These are the activations of a small neural network, seen along a few directions. Each row is one input.
In each table, some parts of the input vary, and every possible input appears once, in random order.
Descriptions start from the smaller parts, as in this example, which fits no table here: one of 6 places along a line, together with either a single point or one of 9 places around a ring or (one of 3 separate values, together with one of 5 places around a ring).
Shared parts are said once, and a part with two or three values counts as separate values.
In the rows, 128 means zero.

Other details of the inputs vary at random and push rows far along three fixed directions, the same in every table; ignore that.

Rows:
R1: [106 113 124 120 138 145 149 133 142 152 140 117 144 123]
R2: [111 167 135 173 135 101 101 162 111  81  81 165 132 167]
R3: [110  88 138  96 130 159 157 108 126 157 159 117 125 112]
R4: [108  91 111 124 129 161 142 116 182 165 106 120 136 140]
R5: [144 136 114 122 123 124 151  88 156 141 132 107 119 122]
R6: [136 111  91  99 112 132 117 104 167 168 125 105 125 126]
R7: [ 62 123  58 156  91 152  88 191  72 100 121 174 153 194]
R8: [181 169 144 138 166 107  92 127 198 110  78 128 109 115]
R9: [143 130 105 121 128 140 109 115 183 144  89 112 140 130]
R10: [165 134 109 117 137 127 128 103 178 139 109 113 121 120]
R11: [100 140  87 162 133 150  80 173 146 106  67 143 150 177]
R12: [ 94 158 131 169 136 111 105 171  74  75 102 165 131 172]
R13: [131 121 152 105 124 131 164 127 116 146 167 124 133  96]
R14: [128 171 172 157 120  84 121 178  21  52 136 182 108 139]
R15: [130 110 135 123 106 123 157 105  64 142 160 115 138 134]
R16: [141 122 111  98 123 125 110 106 154 158 134 111 118 110]
R17: [116  86 125 112 113 138 158 110 132 152 171 112 132 102]
R18: [128 107 140 129 146 126 126 121 182 143 127 106 127 108]
R19: [196 163 182 112 130  96 109 143 115  98 124 135  99  86]
R20: [161 154 181 131 148 103 131 151 160 123 117 133 117  98]
R21: [151 136 185 119 127 100 139 122  43 111 170 125 119 111]
R22: [117 129 114 117 112 135 160 103  80 126 177 123 120 122]
R23: [128 120 139 117 144 136 149 118 164 161 135 112 136 104]
R24: [ 56 106  21 159 105 176 140 112 162 153 101 121 168 202]
R25: [129 114 109  94 116 144 153 118  60 120 188 126 121 118]
R26: [143 130 119 102 134 121  97 115 172 152 118 107 117 117]
R27: [114 152 142 194 175 136  62 179 240 105  14 158 134 171]
R28: [116 114 115 107 122 126 162  79 105 156 151 109 128 121]
R29: [135 123  92 115 121 143 137 109 135 134 135 125 134 130]
R30: [ 92 131 134 166 110 126 124 166  14  89 147 161 147 170]
R31: [134 100 146 117 115 122 155 124 118 135 170 119 118  94]
R32: [168 184 192 131 141  86 123 142  80  69 155 146  89  98]
R33: [143 117 142 122 122 119 145  89 119 154 135 103 140 127]
R34: [182 142 213 110 157 106 122 118 182 126 117 129  96  78]
R35: [ 55  66  67 143 102 172 151 140 101 148 161 128 156 153]
R36: [154 150 133 134 138 124  94 141 154 116  90 131 124 121]
Each input here is: one of 4 places along a line, together with either one of 3 separate values or one of 6 places along a line.
Q: The inputs of R5 and R22 match in every part but the place on the line of 4. If R14 is changed in the same way as R5 into R22, which row does it become?
A: R28
Q: A walk changes only the place on the line of 4. It starts at R19 and steps to R9. List the rest of the walk in order.
A: R36, R11
Q: Which other rows does R35 become when the choice among 3 separate values takes its other values? List them by row number.
A: R23, R27

Rows:
R37: [125 118 118 106 109 126 148 124  78 126 174 131 124 114]
R38: [167 193 191 153 148  80  86 187 101  57 115 170 100 110]
R39: [123 155 125 154 137 124 100 156 145 101 102 146 126 145]
R40: [127 120 119 104 110 134 148 125  74 128 168 127 129 112]
R41: [111 100 141 116 116 137 157 132  82 133 173 134 123 108]
R42: [132 108 122 105 119 137 139 108 128 147 142 120 124 117]
R43: [143 119 123 109 133 130 129  99 175 150 122 108 117 113]
R44: [ 96 119  87 135 123 149 131 128 140 137 123 128 141 148]
R45: [127 107 121 105 115 138 141 112 115 143 146 124 126 119]
R46: [118 103 137 115 130 136 154 117 138 148 149 117 131 113]
R47: [115 123  94 133 119 135 124 133 130 129 128 130 135 144]
R48: [114 109 147 107 121 137 163 137  79 138 173 135 129 111]
R49: [132 123 121 119 125 129 155  92 119 143 138 112 129 125]
R50: [114 133 113 147 123 131 144 116 119 123 124 131 137 153]
R51: [130 114 125 103 122 141 139 110 125 147 144 119 126 115]
R52: [129 117 126 112 124 124 136  98 118 152 142 111 132 122]
R53: [ 92  98 106 143 130 155 136 137 140 141 126 127 151 145]
R54: [ 97 128  86 147 127 148 118 137 155 131 106 131 143 158]
R55: [145 136 177 139 147 115 121 150 129 106 133 139 120 107]
R56: [110 119 107 128 121 149 122 134 125 133 123 133 137 144]
R57: [108 126 139 161 138 135 112 169 124 103 118 150 139 145]
R58: [116 144 128 154 128 118 100 151 103 107 111 146 136 156]
R59: [ 94 122  93 156 117 130 116 132 132 136  98 125 153 171]
R60: [117 141 119 148 123 136 103 163 109 106 109 151 138 154]
R61: [126 121 126 109 116 129 155 111  66 126 164 124 126 122]
R62: [134 118 112 109 120 127 141 109 130 144 149 116 125 115]
R63: [ 89 102 107 142 129 148 138 138 151 141 116 129 149 149]
R64: [154 117 156 113 153 122 139  94 214 164 115  95 123  97]
R65: [120 104 138 116 124 139 152 119 137 149 146 113 131 110]
R66: [104 108 120 127 134 147 143 133 148 155 125 124 142 136]
R67: [176 166 223 137 149  87 111 164 125  83 127 146  97  84]
R68: [112 124 107 132 129 134 122 125 118 130 121 123 135 150]
R69: [130 125 123 122 124 127 160  89 125 142 141 115 129 127]
R70: [118 143 109 151 123 124 105 161 118 101 117 150 131 153]
R71: [103 135  82 165 120 141  97 168 134 107  89 148 146 177]
R72: [127 112 118 106 121 136 140 108 131 143 146 119 119 115]
R73: [142 150 117 139 144 122 102 130 189 130  91 121 129 135]
R74: [117 128 105 136 126 137 132 123 114 125 120 125 137 151]
R75: [166 152 134 143 161 119  86 115 249 148  46 108 131 130]
R76: [125 117 120 104 124 139 140 110 129 144 147 117 121 113]
R77: [126 116 118 102 122 142 141 108 127 145 151 115 122 114]
R78: [ 87 123 111 174 128 147 108 176 147 110  91 148 149 169]
R79: [171 194 208 154 152  73  79 183  77  47 114 169  95 119]
R80: [116 131 109 143 124 134 138 119 114 124 120 128 137 151]
R81: [111 123 100 135 121 137 128 130 132 127 128 132 131 142]
R82: [188 141 174 101 137 102 124 105 151 134 132 114 105  84]
R83: [126 116 129 103 109 137 147 125  70 131 166 131 130 114]
R84: [119 146 110 149 123 133 105 164 112 102 111 147 136 152]
R85: [113 101 144 116 121 139 156 132  81 129 176 131 132 109]
R86: [173 133 131 110 145 113 122  91 208 157  99  95 121 100]
R87: [103 107 122 144 128 144 131 142 134 134 127 133 134 137]
R88: [135 116 123 105 120 138 139 110 122 149 142 117 131 115]
R89: [153 115 152 120 153 123 132  96 215 166 107  99 118  96]
R90: [119 111 124 103 110 134 147 122  81 126 169 133 118 114]
R91: [113 139 121 146 125 138 102 163 114 104 109 153 133 154]
R92: [165 141 134 109 150 112 123  92 207 157 107  97 121  98]
R93: [ 88 129  66 161 128 151 104 150 164 131  88 135 155 178]
R94: [139 116 111 109 118 131 141 110 127 144 143 114 127 115]
R95: [121 120  99 119 119 143 134 123 125 140 133 120 137 130]
R96: [ 87 120  84 144 125 153 114 145 142 128 102 137 144 163]
R97: [122 126 121 116 121 139 129 128 115 128 144 129 122 126]
R98: [134 121 119 112 127 131 148  97 118 143 139 109 128 124]
R99: [161 163 168 132 137 101 120 139  88  90 133 141 109 118]
R100: [167 166 170 129 154  97 109 128 169 111 107 129 106  98]
R101: [102 118 131 147 130 137 129 156 125 117 128 143 137 144]
R102: [119 117 121 108 111 129 152 120  83 125 172 132 121 114]
R103: [112 105 145 113 112 137 159 134  84 130 171 129 129 108]
R104: [142 127 133 117 138 115 123  93 159 155 114 105 131 119]
R105: [120 121  94 132 116 139 124 134 125 129 123 128 137 144]
R106: [116 126  95 131 119 143 125 135 124 130 124 126 140 142]
R107: [ 92 102 102 152 129 152 125 141 157 142 110 130 143 152]
R108: [121 114 131 100 111 139 146 124  75 130 167 133 125 113]
R109: [163 135 168 104 120 107 135 127  83 114 158 136 109  93]
R110: [130 118 126 118 115 118 140  99 120 152 140 106 132 124]
R111: [164 139 137 132 149 103 109  82 232 168  73  84 129 122]
R112: [120 151 125 161 128 122 119 147 101  96 109 148 132 159]
R113: [138 143 124 144 145 118 125 106 171 134  87 117 133 138]
R114: [150 162 162 152 129 105  91 178  99  76 109 165 116 135]
R115: [173 150 172 118 148  94 112 102 156 135 117 112 113 100]
R116: [167 158 162 136 152  97 130  97 179 127  98 116 117 113]
R117: [152 151 165 126 130 107 111 150 104  92 138 149 101 111]
R118: [128 117 115 111 121 131 145 106 133 142 148 118 122 115]
R119: [130 117 122 108 130 128 138 100 120 146 141 108 126 122]
R120: [121 117 128 105 118 126 146 114  68 129 167 123 124 121]
R121: [118 153 129 165 127 120 124 144 106  95 112 151 133 161]
R122: [150 136 143 126 127 105 123 102 147 145 120 105 125 122]
R123: [114 143 115 153 125 127 109 158 121  98 116 151 127 151]
R124: [107 134 138 153 137 135 118 175 124 114 113 154 138 151]
R125: [194 154 210  95 130  90 126 128  86  98 167 139  85  69]
R126: [113 114 105 129 118 144 122 133 126 131 122 135 134 146]
R127: [118 135 146 147 143 130 120 162 144 122 108 144 133 140]
R128: [137 110 121 107 117 134 139 109 124 148 141 118 129 117]
Q: What is each input in this table made of?
A: one of 4 places along a line, together with either one of 5 separate values or one of 6 places along a line or (one of 2 separate values, together with one of 6 places around a ring)
Q: The inputs of R61 and R98 match in every part but the place on the line of 4. If R48 is changed in the same way as R61 into R98, which row does it become?
A: R66
Q: The inputs of R125 and R42 match in every part but the place on the line of 4. If R60 is changed in the same way as R125 into R42, which row does it become?
A: R88
Q: A walk changes only the place on the ring of 6. It starts at R39 and steps to R97. List the rest of the walk in order.
A: R91, R60, R84, R73
Q: Which other rows does R64 become when the choice among 5 separate values takes its other values? List them by row number.
A: R55, R67, R87, R127
Q: Which other rows does R103 become when the choice among 5 separate values takes its other values? List them by row number.
A: R41, R48, R63, R85
Q: Which other rows does R128 become when the choice among 2 separate values takes its other values? List them by row number.
A: R88
